Each row below holds a small network's activations on one input, seen along a few directions.
In each table, some parts of the input vary, and every possible input appears once, in random order.
A made-up example of a description, with smaller parts first: one of 4 places along a line, together with either a single point or one of 9 places along a line or (one of 3 separate values, together with one of 5 places around a ring).
Shared parts are said once, and a part with two or three values counts as separate values.

Other details of the inputs vary at random and push rows far along two fixed directions, the same in every table; ignore that.

Table:
R1: -7	7	-2	-8	-5	-8	13	5	-25	-19	-10	6	-1	18
R2: 6	7	15	-1	-6	-24	23	20	-28	0	-6	22	-10	-8
R3: 1	11	-20	-6	-4	21	-6	-5	-7	-4	3	-18	5	14
R4: 3	-8	21	12	12	-7	-7	4	9	13	10	12	1	-9
R5: 17	-11	48	21	4	-41	17	21	7	30	-2	30	-1	-48
R6: -3	0	-16	-1	-5	14	-21	-23	20	-2	4	-14	-5	12
R7: -2	11	7	-20	-11	-2	11	7	-24	-31	-11	11	-10	13
R8: 2	-11	10	24	20	-8	-15	-18	26	27	9	4	17	-20
R9: 1	-10	20	21	9	-8	-17	-13	18	25	13	6	13	-13
R10: 13	-14	4	10	5	7	-25	-10	23	23	2	-2	9	-8
R11: -6	-1	-22	-15	1	29	-25	-21	20	4	10	-21	12	14
R12: 0	-5	7	0	-2	-9	12	1	-7	-16	1	0	-9	-12
R13: 0	-11	5	9	16	-1	-14	-6	16	23	11	1	-1	4
R14: 10	-21	11	15	14	9	-23	-13	36	42	14	-15	16	-17
R15: 6	-13	10	6	13	-3	1	17	6	15	11	18	11	-22
R16: -21	2	-17	-10	-13	12	9	3	-18	-11	-15	-5	-2	15
R17: 1	7	3	-4	-10	-3	-7	-3	7	-1	-3	3	-6	2
R18: -3	0	-8	-8	0	0	13	-4	-2	-16	-3	-9	-7	3
R19: -13	-3	-5	-10	-4	3	16	21	-21	-8	-15	7	-12	2
R20: -5	6	2	-6	-10	-18	13	12	-24	-9	-9	11	-1	7
R21: 2	-3	-11	-9	-8	21	-3	-2	2	-15	-6	-28	2	22
R22: 5	-5	22	24	0	-24	-9	0	16	29	5	15	8	-24
R23: 10	-1	18	-9	-3	-17	29	31	-30	-10	-15	12	1	-21
R24: -3	1	1	-3	-2	-10	14	15	-21	-30	-4	11	-13	-5
R25: 10	-17	24	17	10	-22	-5	-3	11	18	6	24	-2	-44
R26: 1	-1	-9	11	8	3	-5	-16	12	10	8	-3	-2	-7
R27: 1	2	0	-4	-10	-5	15	4	-6	-18	-7	-5	-12	2
R28: -2	8	-6	-6	-11	-8	17	20	-23	-32	-13	8	-19	9
R29: -10	12	-3	-6	-7	2	11	2	-19	-36	-8	-1	1	12
R30: -1	7	7	1	-6	-11	4	17	-5	-5	-3	9	-9	2
R31: -2	0	-10	-1	15	12	-17	-24	23	3	5	-9	3	4
R32: 8	-11	20	5	12	-15	-2	-3	5	21	1	20	-2	-14
R33: 2	9	-20	-5	-7	25	-8	-6	-4	-6	2	-20	4	20
R34: 12	-8	25	17	13	-21	6	3	-3	29	5	22	-1	-21
R35: -5	0	-5	-9	-1	3	-4	-9	9	5	6	-17	-3	16
R36: -8	11	-17	-11	-10	8	0	5	-19	-19	-8	-10	12	16
R37: -1	-9	3	3	12	8	-13	-20	24	21	12	-17	3	9
R38: -5	2	-19	7	-1	5	-10	-17	16	7	-1	-10	5	12
R39: 3	2	28	2	-2	-27	15	30	-20	-2	-2	27	-8	-17
R40: 1	11	-12	3	-4	3	-2	-8	8	11	2	-7	-4	11
R41: -4	15	-15	-1	-13	13	-10	-12	8	-4	6	-17	-7	22
R42: -6	-1	-23	-5	8	26	-26	-9	19	8	13	-24	8	15
R43: -8	4	-19	3	-12	6	-6	-12	2	-16	-2	-12	-2	16
R44: -5	3	-9	1	16	7	-6	-5	10	-6	3	-6	0	7
R45: 9	-16	15	2	8	-2	8	7	9	16	9	6	14	-23
R46: 2	-1	-13	2	2	23	-9	-11	11	11	18	-11	13	3
R47: -1	-4	-16	9	10	8	-14	-12	28	15	5	-9	-2	10
R48: 5	-14	-12	11	8	21	-33	-10	29	18	13	-22	9	14
R49: -1	0	-15	-1	2	10	-3	-16	21	5	0	-20	-3	11
R50: 0	9	0	-6	-5	-13	17	21	-12	-7	-12	13	-11	7
R51: 4	-13	10	16	17	-16	-2	4	11	16	5	16	-2	-24
R52: 6	-22	10	9	15	11	-19	-14	36	40	20	-15	21	-20
R53: -6	8	-16	-10	-4	11	-2	-11	16	0	0	-23	-3	24
R54: -10	6	-18	-13	-9	16	5	3	-14	-22	0	-6	14	17
R55: -2	4	-14	-12	-4	14	-2	14	-11	-16	-4	-9	0	17
R56: -8	3	-11	0	-2	-6	9	-2	-11	-16	-7	1	0	3
R57: -1	9	-2	-20	-10	-10	11	7	-20	-16	-10	10	-11	12
R58: -11	10	-5	-6	-12	1	-7	-4	-5	-12	3	-8	3	18
R59: -9	1	-20	-17	-1	24	-7	5	-1	-13	7	-15	6	19
R60: 0	10	-5	-5	-11	-4	19	8	-30	-34	-5	6	-14	0
R61: -3	6	-12	-15	-2	-2	10	-2	-12	-24	-11	4	-10	2
R62: 13	-1	5	20	5	-14	7	0	6	22	-2	14	-4	-20
R63: -13	5	-20	-8	-8	20	6	-2	-14	-4	-7	-12	-10	14
R64: 5	4	18	8	-5	-35	22	22	-15	7	-15	27	2	-18
R65: 0	13	3	-5	-7	5	7	1	-17	-17	1	1	-6	14
R66: 5	-6	25	3	4	-9	7	2	1	4	3	6	-1	-9
R67: -1	-6	11	13	15	1	-10	-3	17	5	12	3	2	-9
R68: 7	5	0	-6	-4	-15	16	9	-11	-8	-19	16	-11	-6
R69: -12	-6	-15	-10	-1	20	-12	-13	9	10	-6	-10	-4	6
R70: -2	1	-5	1	-6	3	-4	4	-9	-2	-7	-3	13	4
R71: -3	16	-6	-6	-5	11	11	-3	-16	-30	-1	-5	-6	13
R72: -2	3	-12	-2	1	7	-20	-19	26	17	1	-9	-1	12
R73: 0	2	-11	0	-12	7	-3	5	-15	-15	-12	-9	8	18
R74: 19	-9	33	31	3	-35	14	14	-3	26	0	35	-6	-45
R75: 13	-14	14	8	8	-4	-17	-3	17	30	2	11	10	-25
R76: 16	8	6	0	-13	-6	24	27	-38	-18	-17	13	-6	-1
R77: -9	-8	-18	5	5	25	-32	-24	27	21	18	-26	27	10
R78: 1	13	-7	-2	5	3	14	-1	-13	-17	-5	0	-4	5
R79: -7	6	-3	-11	-8	9	-8	-9	8	-6	9	-22	-3	17
R80: -2	5	8	-7	0	0	15	3	-10	-26	-3	-5	-5	1
R81: -2	9	7	-14	-11	-7	1	3	-11	-12	-4	6	-7	5
R82: -3	-17	18	6	5	-6	12	8	2	25	-6	6	-2	-25
R83: 5	1	0	-10	0	-1	-3	6	-8	0	-7	7	4	-10
R84: 1	0	-11	1	1	21	-11	-10	8	13	15	-14	13	3
R85: 9	-12	24	15	22	-18	6	-2	15	22	4	9	5	-31
R86: 2	2	-4	-21	-6	5	12	10	-15	-18	-5	13	4	-3
R87: -3	8	-5	3	-4	11	-20	-18	14	10	18	-15	0	12
R88: -2	9	3	-11	-2	2	7	-1	-10	-28	-6	6	-6	2
R89: -6	2	-3	2	-8	-7	7	0	-16	-25	-4	3	-3	-3
R90: 5	-3	22	1	2	-30	19	29	-20	6	-5	28	-9	-13
Each input here is: one of 5 separate values, together with either a single point or one of 5 places along a line or (one of 2 separate values, together with one of 6 places around a ring).
Question: Changing only the choice among 5 separate values turns R41 into R5. The same change can be made to R62. Which row results?
Answer: R49
Question: Changing only the choice among 5 separate values turns R54 into R86. The same change can be made to R70. Which row results?
Answer: R75
Question: Which other rows does R6 become when the choice among 5 separate values takes its other values? List them by row number.
Answer: R27, R28, R43, R74
Question: Start at R67 and move only the place on the ring of 6, one step at a time. The first step leads to R4. Which rows follow, in order?
Answer: R39, R30, R28, R24
Question: Which other rows does R30 become when the choice among 2 separate values takes its other values? List them by row number.
Answer: R50
Question: Start at R46 and move only the place on the line of 5, one step at a time. The first step leads to R84. Which rows follow, in order?
Answer: R3, R33, R76

Table:
R91: -3	-11	1	18	15	-10	-10	-8	21	32	6	10	-4	-14
R92: -1	-5	-4	-14	2	8	1	0	1	-5	-7	-2	-6	1
R93: 0	0	3	13	-2	7	-32	-18	29	20	19	-13	7	9
R94: -1	-9	9	-2	8	-5	11	7	-5	-11	-2	9	1	-16
R95: -2	-1	-3	-16	-9	4	8	17	-19	-16	-8	4	4	3
R96: 4	8	6	2	-11	-15	11	8	-16	5	-15	10	6	-10
R97: -4	-1	-13	12	11	1	-12	-12	14	7	3	-1	-5	1
R98: -16	13	-30	-11	-10	15	-1	1	-14	-15	-5	-10	-5	34
R99: 4	9	-3	1	-7	7	13	4	-20	-16	0	-5	5	3
R100: -7	1	-18	2	-6	15	-19	-16	21	24	4	-15	8	17
R101: -5	-9	-12	-3	6	20	-26	-14	17	11	13	-19	17	6
R102: -8	7	-12	-5	-7	9	-18	-19	20	-10	10	-20	-13	22
R103: -8	3	-10	-3	6	10	-21	-33	24	-4	16	-14	0	17
R104: -5	10	-32	0	-9	26	-25	-24	12	-7	3	-25	8	28
R105: -11	15	-14	-24	-9	9	29	13	-34	-60	-15	-5	-9	18
R106: 8	-9	27	24	5	-16	-15	-3	21	37	10	5	7	-10
R107: 5	-16	17	11	9	-7	-5	8	2	15	9	12	16	-26
R108: 6	-14	22	3	14	-16	10	13	-3	6	-3	20	3	-34
R109: 10	2	12	7	-5	-30	30	18	-22	-15	-20	30	-10	-25
R110: 6	-1	23	14	8	-15	-12	-5	7	18	12	17	12	-15
R111: 9	0	19	5	4	-18	33	18	-24	-16	-7	21	-6	-26
R112: 7	0	23	11	2	-13	-13	0	6	15	10	16	6	-14
R113: -6	13	-5	-13	-8	0	3	-6	-6	-30	0	-2	-14	18
R114: -6	7	-18	-13	-2	15	5	-2	3	-10	-3	-27	-12	25
R115: 8	-3	18	-2	6	-17	23	22	-11	7	-11	18	-11	-19
R116: 6	1	13	13	-1	-25	15	27	-28	0	-12	34	-3	-20
R117: 5	-10	-5	1	6	16	-20	-9	19	27	9	-13	9	5
R118: -6	3	-7	-22	-5	8	13	9	-16	-27	-14	1	-8	7
R119: 3	0	-4	6	2	8	6	-10	1	-7	7	-9	-3	-5
R120: 8	-13	12	2	4	-3	-6	7	4	22	1	10	10	-14
R121: -3	13	5	-13	-12	-14	21	9	-24	-32	-14	1	-20	22
R122: -10	20	-27	-22	-21	5	18	-4	-21	-39	-22	-15	-12	27
R123: -2	8	-10	-5	-7	14	6	1	-18	-22	2	-11	5	13
R124: -1	-4	-11	3	2	15	-16	-7	21	23	14	-24	8	14
R125: 4	-5	0	3	3	7	-8	3	16	25	8	-6	8	1
R126: 2	-11	-8	-3	11	16	-15	-15	25	20	6	-16	-3	3
R127: 11	-14	29	23	15	-16	-2	10	7	25	10	20	19	-38
R128: -1	3	4	-2	-6	-17	20	9	-10	3	-17	14	-11	-6
Question: What do these inputs look like to the network?
Answer: one of 2 separate values, together with either one of 4 places along a line or one of 5 places around a ring or one of 10 places along a line
Question: Changing only the choice among 2 separate values turns R120 into R92. The same change can be made to R110. Which row results?
Answer: R103
Question: Which other rows does R102 become when the place on the line of 4 takes its other values? List them by row number.
Answer: R103, R113, R121
Question: Which other rows does R106 become when the place on the line of 4 takes its other values? List them by row number.
Answer: R93, R110, R112

Table:
R129: -14	11	-28	-25	-16	11	21	21	-36	-26	-23	-1	-8	24
R130: 4	13	-8	-6	-7	-3	9	22	-24	-3	-10	10	-2	12
R131: 4	5	-2	-16	-1	13	20	7	-20	-27	-1	-9	-2	-3
R132: -14	19	-22	-14	-14	16	7	9	-35	-51	-2	-7	4	34
R133: -4	-7	-19	10	12	12	-29	-41	44	15	17	-22	-12	15
R134: -8	2	-9	1	7	10	-21	-34	26	5	6	-11	-11	16
R135: -5	-13	-27	4	9	28	-27	-22	27	19	3	-23	19	4
R136: -15	1	-11	1	8	5	-36	-45	45	13	19	-14	4	13
R137: 12	-5	24	10	-4	-21	-7	18	-9	13	-2	29	9	-28
R138: -1	21	-4	4	-26	-10	13	-7	-17	-12	-12	-10	-3	18
R139: 15	-10	17	18	11	-11	14	12	-10	15	1	29	13	-47
R140: -4	3	-11	20	7	2	-8	-18	28	3	7	-14	-18	4
R141: 19	-8	33	10	7	-23	13	24	0	31	1	22	-2	-19
R142: 11	-18	26	0	10	-18	21	21	-5	11	-12	15	6	-37
R143: 18	-12	44	7	0	-24	1	18	2	18	3	25	5	-31
R144: -5	-7	13	9	11	7	-16	-9	16	7	23	-11	13	1
R145: -13	7	-14	-33	-14	9	28	22	-31	-29	-19	-9	-14	26
Question: What do these inputs look like to the network?
Answer: either a single point or one of 4 places along a line or (one of 2 separate values, together with one of 6 places around a ring)
